Each row below holds a small network's activations on one input, seen along a few directions.
Each table varies a few parts of the input and shows all the possible inputs, shuffled.
A made-up example of a description, with smaller parts first: one of 4 places along a line, together with either a single point or one of 11 places around a ring or (one of 2 separate values, together with one of 8 places around a ring).
Shared parts are said once, and a part with two or three values counts as separate values.

Other details of the inputs vary at random and push rows far along two fixed directions, the same in every table; ignore that.

Table:
x1: [  0 -25 -16   7   5 -14  -1   5 -23   7   0  17   3]
x2: [  5  58  28 -30   6  19  -5 -12  22 -29  -7 -29 -12]
x3: [-18 -23 -25 -10  17 -20  -4   4 -11 -11   6  15 -12]
x4: [-10 -28 -18   9  17 -24  -3  10 -10  12   7  18   3]
x5: [-14 -30 -32   5   6 -19   2   3 -13   7   8  20  -5]
x6: [ 21  21  -5  22 -26  10  18 -10   6  32  10  -7  14]
x7: [  1  11  15 -17  27  -1 -19  -3  12 -50  -1 -17 -28]
x8: [ -7 -25 -19  -8  21 -20 -11   2 -16 -14   4  11   5]
x9: [-25  11  21 -49  22   0 -12   2   1 -57 -11 -18 -28]
x10: [ 16  26  -3  36 -37  25  16 -10  16  35   0  -7  23]
x11: [ 11 -36 -21  28  11 -17  -1   3  -8  -6  16   5 -13]
x12: [ -6 -30 -17  -2  22 -21  -6   7 -27 -12   0  16  -6]
x13: [  2  17  -6  19 -54  16   8 -13  15  58   1   7  34]
x14: [-18  13  16 -26  20  -7 -20   0   9 -18  -5  -8   0]
x15: [  9  18  -3  11 -27   9   3  -4   7  34  -7  14  26]
x16: [ 16  14  -2  27 -22  12   5  -8  14  19   0 -10   9]
x17: [ 27  13   9  29 -33  22  13 -16  20  35   1  -2  15]
x18: [ 10  18  17   2 -34  16   8  -1   5  20 -12  -3  22]
x19: [ 11 -19 -17  22   7  -3  15  -5 -15   6  19   5  -2]
x20: [  3 -27 -21  16  24 -15  -2   2  -8 -20   8  -5 -16]
x21: [-17  55  30 -41 -12  22 -17 -14  28 -17 -16 -18   1]
x22: [  6   3   8 -15  24  12  -6  -4   7 -27  -1 -12 -18]
x23: [ -8 -37  -5   7  10 -21   6  14 -18   2   6   4   1]
x24: [-10 -35 -21   5   1 -17  13  11 -19   1   5  15 -11]
x25: [ -5 -29 -23   2  14 -19  -7   1 -17  -2   5  14   9]
x26: [ 10   7   9 -12  16   4 -16  -1  12 -28  -4 -20 -20]
x27: [  9  19  -2   7 -24   8   1  -3   7  30  -7  13  25]
x28: [-10  59  54 -42   0  19  -9   6  28 -24 -24 -21  -7]
x29: [-25  20  17 -42  21   1 -17  -3   1 -41 -13  -8 -26]
x30: [  6 -35 -16  -1  37  -7  -2   1 -13 -24  10  -1 -21]
x31: [  1  17  26   5 -30  11   7   4  10  28  -6  -9  20]
x32: [ 14  14   4  15 -14  29   9  -6   6  17  10  -2   8]
x33: [-18  18  26 -30  24  -5 -18   5   3 -25 -11  -8 -14]
x34: [ 18  15  14  10 -11  18   4 -13  19   6  -2  -8   0]
x35: [ -8   9  16 -35  25  -4  -9  11  -5 -47 -16  -3 -18]
x36: [  4  19  11 -13  17   9   0  -9   1 -27   6 -13 -13]
x37: [-11  57  53 -43   4  18 -10   7  27 -28 -25 -21 -10]
x38: [  4 -24 -29  29  10  -8   9   1 -12  -3  13   1  -1]
x39: [  6 -21 -15  13  15   8   7   2 -12  -5  18   6  -7]
x40: [ 18  20  10  18 -47  18  18   3   7  44 -12   9  28]
x41: [ -6 -21 -15  14   5 -20   1   8  -6  25   8  18  11]
x42: [ -6 -25 -17   9 -11 -10  16   9 -12  12   3  14  -4]
x43: [ 10  19  18   2 -35  17   7  -1   5  20 -12  -4  24]
x44: [  5  24  17  21 -43  15   7  -2  11  59  -7   5  28]
x45: [ 13 -34 -20  14  17 -12  -5   5  -6  -9   9  -4 -16]
x46: [-16 -28 -12  -4  27 -26 -11   7 -10  -6   9   7   2]
x47: [-14 -33 -24   6   5 -17   3   3 -22   6   6  16  -9]
x48: [ -7 -31 -15  11 -16  -9  13   4 -16  14   7   7   2]
Each input here is: one of 2 separate values, together with either one of 9 places around a ring or (one of 3 separate values, together with one of 5 places along a line).
Changing only the choice among 2 separate values turns x31 into x23. The same change can be made to x32. Which row results? -> x39
Changing only the choice among 2 separate values turns x40 into x35. The same change can be made to x47. Which row results? -> x29
Change only the place on the ring of 9 in x20. List by row number the other rows that result. -> x2, x10, x11, x19, x22, x34, x39, x45
Change only the choice among 3 separate values in x43. List by row number the other rows that result. -> x31, x48
Change only the choice among 2 separate values in x30. List by row number the other rows that result. -> x22

Table:
x49: [  8  13  12  -3   5   9  -4  -4  10 -14  -2 -13  -7]
x50: [ -8  14  11 -14  -2   3  -4   0   6  -9  -7  -5  -3]
x51: [ -6  10  10 -13  -1   3  -2   2   2  -7  -6  -4  -3]
x52: [  5  22  10  13 -39  16   9  -4  13  36  -6   0  20]
x53: [ -6   6  10 -14   3   1  -2   1   0 -10  -6  -2  -3]
x54: [ -6 -22 -13  -1  16 -18  -2   6 -14  -7   3  10  -2]
x55: [  6 -41 -30  24  16 -16   8   3 -20  -1  18   9  -7]
x56: [  6  -1   2   1  11   1  -1  -1   3 -12   3  -7  -9]
x57: [  5  16   8  -4   5  11  -2  -6   8 -14   0 -11  -7]
x58: [ 10 -35 -30  41 -24 -13  17   4 -17  52  11  24  25]
x59: [  8  22  13  10 -39  17  10  -4  10  37  -6   2  22]
x60: [ -5  15  13 -15   1   5  -5   2   3  -8  -8  -2   0]
x61: [  7 -32 -17  14  21 -14   1   4 -12 -12  11   1 -12]
x62: [ -6  11   7 -12   2   1  -7   0   5  -5  -5  -1   2]
x63: [ -8   2   2 -10   7  -4  -6   1   0  -5  -2   0  -2]
x64: [ -8  15  11 -14   0   2  -6  -1   7  -7  -6  -4  -3]
x65: [  6  14  11  -4   6   9  -2  -4  10 -12  -1 -12  -7]
x66: [ -6  13  12 -15  -1   5  -3   1   4  -9  -7  -5  -3]
x67: [ -6 -25 -12   0  15 -15   0   8 -16  -6   3  11  -4]
x68: [ -8 -23 -14  -1  16 -17  -4   5 -12  -6   5   9  -2]
x69: [  6  16   5  -6   3  12  -2  -8   8 -15  -1 -10  -8]
x70: [ -9   8   6 -13   6  -1  -8  -1   4  -7  -4  -2  -2]
x71: [ 24  10  -8  35 -42  21  17 -11  10  46   6   3  21]
x72: [ -9 -28 -16   2  14 -19  -1   6 -14  -5   7   9  -8]
Describe the family of inputs behind these rows. -> one of 2 separate values, together with either one of 4 places along a line or one of 8 places around a ring
Change only the choice among 2 separate values in x51. List by row number the other rows that result. -> x66
Change only the choice among 2 separate values in x65. List by row number the other rows that result. -> x56

Table:
x73: [ 15   7  -6  22 -17   7   5  -6   5  29   4   4  19]
x74: [-12 -25  -6  -8  12 -20  -2  11 -16 -12  -3   7  -7]
x75: [  7  17   6   0   0  10  -7 -10  13  -5   0  -9   0]
x76: [  9 -23 -23  26  -1  -7   5  -3  -4  14  14   3   1]
x77: [-13  31  20 -31   4   5 -14  -3  13 -13 -12  -5  -2]
x78: [ -7  -8 -16 -11  20  -5  -3  -5  -9 -25   5   1 -14]
x79: [-16 -51 -21   0  27 -31   3  15 -30  -9  10  16  -8]
x80: [ -2   2  -7  11 -23   0   3   0   3  31  -1  11  19]
x81: [  6  36  30 -23   5  19  -8  -3  15 -26 -13 -18  -7]
x82: [-14 -16  -1 -16  14 -15  -3  10 -11 -18  -4   4  -7]
x83: [  1  25  24 -12   3  14  -1  -2  15 -20  -6 -19 -14]
x84: [ 17   2   2  23 -20   9  13   1   1  28   1   3  16]
x85: [ -4  -9  -5 -12  12   0   5   2 -12 -27   2  -1 -17]
x86: [  2 -29 -10   6  21 -11   3   6 -11 -20   8  -4 -20]
x87: [ 21  11   7  28 -37  21  15  -6  12  38   0  -2  17]
x88: [ 7 15  4 -4  7  7 -9 -6  8 -9 -1 -6  1]
x89: [ 11   4  -8  26 -19   7   8  -8   9  28   9  -2  11]
x90: [-7 -3  6 -8 -5 -6  2  6 -5  6 -5  5  3]
x91: [-15  35  23 -29   3  10 -13  -3  14 -10 -11  -7   2]
x92: [ -6 -20 -18  12  -5 -14   0   3  -9  19   3  15   9]
Describe the family of inputs behind these rows. -> one of 2 separate values, together with either a single point or one of 4 places along a line or one of 5 places along a line
